Each row below holds a small network's activations on one input, seen along a few directions.
In each table, some parts of the input vary, and every possible input appears once, in random order.
Descriptions start from the smaller parts, as in this example, which fits no table here: one of 2 separate values, together with either a single point or one of 9 places along a line or (one of 5 places around a ring, together with one of 6 places along a line).
Shared parts are said once, and a part with two or three values counts as separate values.

Other details of the inputs vary at random and push rows far along two fixed directions, the same in every table; ignore that.

A family of inputs:
row 1: [-52  16  -1  16   2   9  74  13 -11   0  12 -34]
row 2: [  1  32 -14 -36 -13   5 -28  30  25 -45 -14  -5]
row 3: [ 40  -7  26  38  34 -28 -20 -38  11  34  46  42]
row 4: [-21 -23   6  40   6  29  27 -10 -56   2   3 -17]
row 5: [ -7 -10 -14  74   6 -15  17 -48   2  41  10  23]
row 6: [ -8  40   7  34  -3  -4  27 -33 -19  25  19   9]
row 7: [ -6  21   6  14  -8 -46  -7 -54  26  22  64  35]
row 8: [-58 -15 -36  19  20   9  71  31 -69 -22   3 -31]
row 9: [  7 -21  -9   5 -21 -37 -44 -23  60   0  -4  23]
row 10: [ 19 -11  -8 -61 -30 -12 -58  13  40   5 -14  -8]
row 11: [-53   1  -8  39  30  10  75  58 -39 -11  11 -35]
row 12: [ 41  26  11 -41  -3  29 -49  53  15 -47 -63   1]
row 13: [ 15  -7  22 -52  -9   2 -11  43  44 -35 -31 -26]
row 14: [ 78 -14  42  -6  10 -39 -48 -60  55  31  35  45]
row 15: [ -4 -14   8  -7 -31  47  16  21 -26  -1 -34 -21]
row 16: [  5  -5 -15  32   6  -5   6 -42 -19  67  35   8]
row 17: [  5 -16 -15  30  25  -7  24 -31 -53  13  18  14]
row 18: [  3  21  -4 -58  -9  25 -32  89  20 -72 -60 -23]
row 19: [  5 -18 -14 -29  19 -38 -35 -31  22  22  24  34]
row 20: [ 19  -6 -10  -6  28 -11 -19 -41  -5  37   3  29]
row 21: [-70 -18 -15  13 -23  41  74  49 -50  -7  -7 -44]
row 22: [ 22  31  30 -61 -31  42  -6  46  20 -41 -90 -44]
row 23: [ 64  35   8 -32 -12  -4 -75 -23  39 -17  -9  35]
row 24: [-45 -36  -1  34   7  -2  21 -13 -34  -1  41  -8]
Each input here is: one of 2 separate values, together with either a single point or one of 5 places around a ring or one of 6 places around a ring.
- Change only the choice among 2 separate values in row 24. List by row number the other rows that result. => row 4
- List by row number the other rows that have the choice among 2 separate values in common with row 13. => row 1, row 2, row 7, row 8, row 9, row 10, row 11, row 18, row 19, row 21, row 24

A family of inputs:
row 25: [ 43   0  25  -6  11   6 -30   3  17  -5 -31  10]
row 26: [ 30  18   7  -6 -25   4 -34 -14  15  -6 -33  10]
row 27: [  2 -22  20 -39 -26  -7 -32   1  20 -11   4  -6]
row 28: [-37  13 -34   0  21  45  58  67 -68 -15 -44 -47]
row 29: [-14 -26 -11  32  -5 -37 -24 -58  12  35  58  35]
row 30: [ 13 -38   5 -27   1 -17 -30  11  25 -21 -11   4]
row 31: [  4 -23 -14 -26 -11 -12 -44   2  11 -28 -11  13]
row 32: [  2   9   7  36  29 -50   3 -34  48  18  74  37]
row 33: [ 19  -5  25 -31 -36   7 -21  -8  25  -1  -5  -4]
row 34: [ 16   4  -1 -34 -26   0 -22 -12  27  19 -17   0]
row 35: [ 12 -29  12 -42  -9  -9 -31   3   9 -28   5   4]
row 36: [ 38   3  26  -4 -11  -2 -17  -8  28   4 -29   1]
row 37: [-18   1  -2  -9   7  45  37  63 -55 -36 -32 -41]
row 38: [  2  33  -7 -14  -6 -19 -32  12  43 -32   5  16]
row 39: [ 11   0  -1 -12 -37   3 -33 -12  27   1 -18   7]
row 40: [-57  -3 -27  -3  -3  17  48  31 -34   9 -16 -41]
row 41: [ 10  28  19 -33  -5 -15 -20  16  41 -35  18   5]
row 42: [-66 -16 -11  11  -7  33  67  68 -33 -17 -42 -64]
row 43: [-17 -26 -13  84  53 -16  52 -32 -40  45  70  21]
row 44: [ 42   9  32 -21   1  13 -31  -4   1 -13 -15  10]
row 45: [-19  10 -17  94  39  -2  43 -55 -51  46  54  32]
row 46: [-18  28 -15  15  24  37  49  25 -53   7 -35 -24]
row 47: [ 19 -15  18 -13 -25  -1 -18  -3  41   8 -18  -3]
row 48: [  8 -20 -15 -45   2 -17 -32  -1  11  -8  -6   7]
row 49: [-27  36 -15   2  -5  43  64  39 -47   0 -59 -50]
row 50: [ 38  12  33 -23 -22   7 -20 -13  12  -6 -17   0]
row 51: [  9 -15 -19  52  28 -24 -15 -50 -20  29  60  47]
row 52: [-45  33 -29  60  45 -33  64 -35 -10  41  89  20]
- Describe the family of inputs behind these rows. => one of 4 separate values, together with either a single point or one of 6 places around a ring
- Changing only the choice among 4 separate values turns row 49 into row 50. The same change can be made to row 40. Which row results? => row 27
- Change only the place on the ring of 6 in row 47. List by row number the other rows that result. => row 25, row 30, row 36, row 42, row 43
- Change only the choice among 4 separate values in row 48. List by row number the other rows that result. => row 30, row 31, row 35
- List by row number the other rows that have the choice among 4 separate values in common with row 29. => row 26, row 31, row 38, row 39, row 45, row 51
